Each row below is a small network's average activation on inputs in which a field has the value named, seen along a few directions.
Related values have similar rows: they may be neighbours, one step apart, or belong to one group.
Random noise pushes rows far along 19 fixed directions. That doesn't count. These rows show it; they differ only by the noise:
[-171 123 -28 -229 -164 145 -64 -100 142 222 -136 -67 -106 -420 330 -27 193 197 374 -129 27 -266 0 138 -347 68 -61 -166 -78 -159]
[-114 -314 -369 182 349 -43 -152 -20 456 114 -151 -31 158 211 13 -28 -332 2 -598 -204 -151 -337 -564 192 164 328 318 -37 -11 -83]
[-129 283 -343 39 -442 -117 159 -624 -638 -260 -20 203 -149 19 -108 93 -58 -247 -51 152 -30 -150 421 -52 57 99 175 -104 -358 -637]
[-267 -68 180 168 -148 129 -360 -245 81 387 -5 178 129 -92 158 92 -150 -223 208 304 -133 170 -167 -424 -65 -255 305 -143 -102 -261]
[390 -46 338 283 394 597 22 18 2 230 86 -332 -400 214 440 54 199 49 -352 116 27 39 -137 -492 46 354 96 -202 -54 106]
[47 290 -233 38 66 72 -188 215 -156 591 -261 271 18 -7 299 -175 99 116 368 178 -129 385 -243 -209 -68 -374 125 -175 -81 -99]
[425 -200 420 422 -105 -249 -311 476 -412 172 193 -693 -181 -15 -75 16 6 437 -114 -56 -262 8 219 333 181 -22 -289 227 -183 219]
[40 207 -253 242 209 11 -15 332 55 266 115 53 -160 214 -61 -44 138 47 -87 -266 325 220 -302 6 -131 -7 -98 29 -193 144]
[-196 -344 339 133 252 -82 112 -147 -6 393 -49 -139 138 -102 -268 561 -392 243 -69 25 -10 20 -273 361 314 210 204 -491 -105 -152]
[-248 98 137 22 -361 223 -376 -356 30 -93 351 -456 81 -196 -533 325 170 21 269 -77 588 0 -368 490 -57 -293 38 -250 280 38]
[409 -90 52 589 314 294 -27 456 25 243 -310 -383 -235 277 -180 -261 193 136 -184 53 140 376 -8 -188 189 -218 -402 44 -69 -127]
[-144 58 149 181 275 -32 -104 -341 61 -225 81 138 -45 129 -150 158 346 -104 -115 233 -160 297 387 -517 -226 296 278 380 324 -529]
[264 301 -239 126 55 -50 -218 -138 -458 288 -152 165 -335 163 113 -157 221 281 133 -6 -321 136 580 -94 -119 236 -273 -41 -161 -382]
[-125 132 208 50 -166 -287 -256 -216 -172 -327 535 -46 300 56 -29 233 -285 -252 -227 248 -494 29 -25 75 103 -110 271 341 168 56]
[84 -360 180 -230 84 461 -62 -261 88 43 -89 126 -136 164 51 -13 352 122 124 280 218 202 -253 -381 -21 -434 -8 -231 220 74]
[45 -344 -216 -128 20 246 -226 -100 129 -253 -165 95 -351 219 -570 -48 685 159 189 103 503 384 -27 -147 -190 -707 -402 101 143 -225]
[69 -292 222 125 -40 -95 -198 391 208 -200 384 141 40 234 0 -80 -216 -266 14 3 -192 -87 121 -310 -168 -41 -138 213 -97 198]
[-400 -632 358 69 42 239 -65 -112 -374 -264 538 272 140 29 -68 98 400 324 104 14 -454 42 539 140 -399 -71 -861 103 -323 82]
[68 536 -693 56 -121 49 84 201 -172 -280 -108 -44 -71 72 -102 -343 75 -130 47 -399 41 -78 -84 -29 26 -47 229 -156 47 -346]
[56 261 -636 -40 5 -331 -213 552 136 498 -85 240 -413 -13 392 -179 113 115 -1 -344 80 32 -490 -67 -301 -275 91 213 -589 79]
[-43 320 165 263 286 173 -158 221 226 153 152 -190 58 -71 44 88 -7 -23 64 18 -285 282 -206 -114 -36 -156 3 -35 158 -219]


Field POKOV:
vebug: [93 517 -600 208 194 306 113 -468 472 -285 -245 136 -149 371 -79 -517 -8 -368 -691 -160 120 -114 -61 -294 160 94 -237 220 284 -313]
safoz: [160 -55 67 -273 113 -193 -230 -390 84 57 80 43 -553 135 -184 197 265 232 -145 -226 133 105 149 -203 -4 -38 -38 5 -44 -67]
vuf: [-62 26 -10 -234 -238 -495 96 -289 254 -300 -99 -7 -196 -174 -319 148 -237 29 70 -100 -173 -298 243 134 49 -202 -47 64 14 -671]
sidog: [-264 328 -90 -46 333 -329 -418 -67 173 340 702 730 301 237 272 247 -321 -37 19 84 -663 -62 -233 20 -201 265 103 -74 -41 36]
zegag: [251 425 -592 -56 259 105 -215 272 -28 152 282 -57 -185 59 377 32 231 216 -126 91 -54 -258 -631 512 -196 120 149 -159 -108 36]
puvo: [130 -477 617 134 291 437 115 219 264 -218 -65 -651 -151 -108 -227 -29 225 306 -121 -275 -13 127 -56 -205 415 -335 -297 -151 331 107]
kip: [326 160 -198 373 -101 -245 77 23 -194 119 -186 -119 -147 185 -110 -55 -102 -189 -327 511 122 -56 36 260 225 -114 -273 238 -402 -167]
zet: [-87 361 -129 45 43 -14 -432 -131 -48 -43 256 68 -66 -57 -130 38 151 104 118 -196 -222 211 208 219 -115 -141 -400 41 -33 -54]
zona: [-314 -52 328 145 -201 -24 -173 -353 8 403 352 281 140 -62 77 175 -63 -40 110 138 270 -48 -173 -73 -242 37 136 44 -209 161]
kesid: [65 -88 215 194 -19 197 -334 -79 -110 1 230 -417 -273 -204 -9 289 -17 -29 -238 29 -178 151 54 -87 227 -46 -74 -6 -222 68]
The values of POKOV form a network in which each value has 3 neighbours.
Which values are neighbours of kesid? Give them in the order they are listed. -> vebug, sidog, zegag
Which values are neighbours of safoz? Give them in the order they are listed. -> vuf, kip, zet

Field ZIFE:
tebi: [-77 -598 -257 -296 517 225 170 67 294 94 -186 310 -217 132 235 -60 216 392 -222 -312 -274 -221 -134 -4 -113 97 -364 -314 -278 -80]
nat: [-3 -138 266 246 -590 -22 36 473 -364 -241 343 -668 -309 -351 -98 119 -173 -5 12 -478 -82 -193 33 323 139 -530 -450 -23 -774 183]
kidan: [1 195 71 -28 -212 111 -33 -40 -293 198 161 -50 -212 -249 154 254 28 -7 327 5 99 -17 327 190 -280 258 -167 -152 -355 7]
dak: [297 -17 86 156 97 -49 -55 149 -164 -272 328 -154 -445 199 -228 302 62 -13 -17 37 -25 -127 302 -13 -7 132 -226 -126 -330 -315]
gudo: [351 -38 87 64 -66 -12 185 172 121 128 -311 -256 155 24 185 -324 214 148 -80 404 546 -92 -385 34 81 27 319 283 426 330]
neku: [-175 256 39 36 -40 205 -306 295 10 313 194 -24 82 -416 267 211 -59 -59 430 63 -123 -68 -168 117 -264 136 183 -263 -113 73]
saf: [-204 146 -339 216 110 -10 -241 169 -62 122 -72 108 84 -12 -141 -194 224 61 59 -124 -97 319 -97 2 -36 -401 -145 90 -177 -214]
nudo: [58 -332 -176 -147 239 81 -175 225 639 -22 -615 99 -189 -94 -169 117 -161 -144 190 318 -108 16 -22 -147 -87 -297 -82 -73 -11 -609]
miriz: [-400 8 -127 -211 97 200 132 16 -103 -307 -192 -159 26 -451 -144 391 113 -254 32 -46 -308 450 72 -42 102 -197 195 -86 -32 -172]
rezor: [-63 761 -312 249 -14 -262 41 263 -150 -100 -121 113 135 94 -255 -342 -251 -457 15 -639 -17 521 407 -586 201 259 425 237 280 20]
The values of ZIFE form 3 separate groups.
List the group mates of kidan, in the order listed. -> nat, nudo
List the group mates of rezor, in the order listed. -> gudo, neku

Field VOT:
gib: [188 275 -209 -29 -667 286 -439 173 79 -84 146 -253 -250 -147 92 -305 -654 -533 237 -482 -202 -400 14 -381 238 -203 82 -673 -202 -13]
lub: [715 -353 172 532 28 -37 -423 -85 368 -23 188 -334 68 678 -167 -414 -224 229 -324 619 -228 -921 -40 589 111 163 -724 -28 270 -292]
rasar: [470 -244 -243 293 -322 159 -466 408 93 -27 -112 -124 -137 401 78 -392 -103 -431 29 423 325 -191 -218 -451 -75 -268 409 86 -150 -3]
fur: [137 261 -614 243 -527 95 -228 -410 -640 -84 118 -281 -294 187 -68 -216 155 283 -44 -261 243 -700 -412 291 96 -72 548 -672 -315 -724]
ker: [-122 124 489 239 51 288 106 85 -49 -38 225 -156 256 -8 -221 126 67 -312 63 172 467 470 -91 -104 70 -143 -95 148 152 576]
gesod: [110 601 85 -6 272 411 -134 235 237 423 179 -250 15 -139 219 351 -230 -157 134 242 -7 183 -472 636 -52 -200 -467 -206 31 421]
rabib: [19 664 -399 -38 -433 383 -201 -572 -149 -165 125 -92 422 109 -168 -288 -96 -382 -27 11 484 92 -277 342 200 -88 90 -118 593 484]
fovav: [-279 -48 -107 492 -171 -135 326 157 -480 587 -327 197 699 93 329 -715 -101 295 12 -208 -108 133 114 117 121 60 -293 113 -107 252]
dobo: [437 87 -322 394 52 -552 -249 406 60 492 -45 -77 137 337 138 -451 -672 370 -284 -145 -456 -354 -742 267 574 -150 442 -248 25 -156]
fila: [10 -635 620 367 260 -91 -13 449 347 3 293 -229 -97 -12 -208 382 -324 87 -204 -31 -173 -109 -216 -321 152 31 183 -22 -220 -199]
kidup: [23 -329 235 509 -252 155 -22 41 -113 -39 108 -363 658 196 -78 -652 381 209 10 175 439 -378 -171 43 -55 162 182 93 470 186]
mul: [-188 -298 149 -380 327 -533 972 105 276 -120 -370 453 312 215 -345 -56 -257 94 -100 -384 145 314 -5 -214 242 5 155 85 373 74]
patum: [-401 -435 -72 7 148 213 285 -106 13 -468 416 308 396 91 290 -335 107 422 -212 -272 -749 -810 -576 -287 -48 -88 495 -375 189 -580]
sove: [327 84 163 48 67 177 -288 -451 -475 95 -115 -351 -482 21 -238 350 181 139 -163 236 -49 377 537 244 344 -73 -600 -58 -234 -89]
The values of VOT form a tree with 3 forks.
Which values are neighbours of fila? Give them in the order they are listed. -> rabib, patum
Which values are neighbours of fovav? Give them in the order they are listed. -> mul
Which values are neighbours of lub? Give them in the order they are listed. -> kidup
Which values are neighbours of fur? Give them in the order they are listed. -> rasar
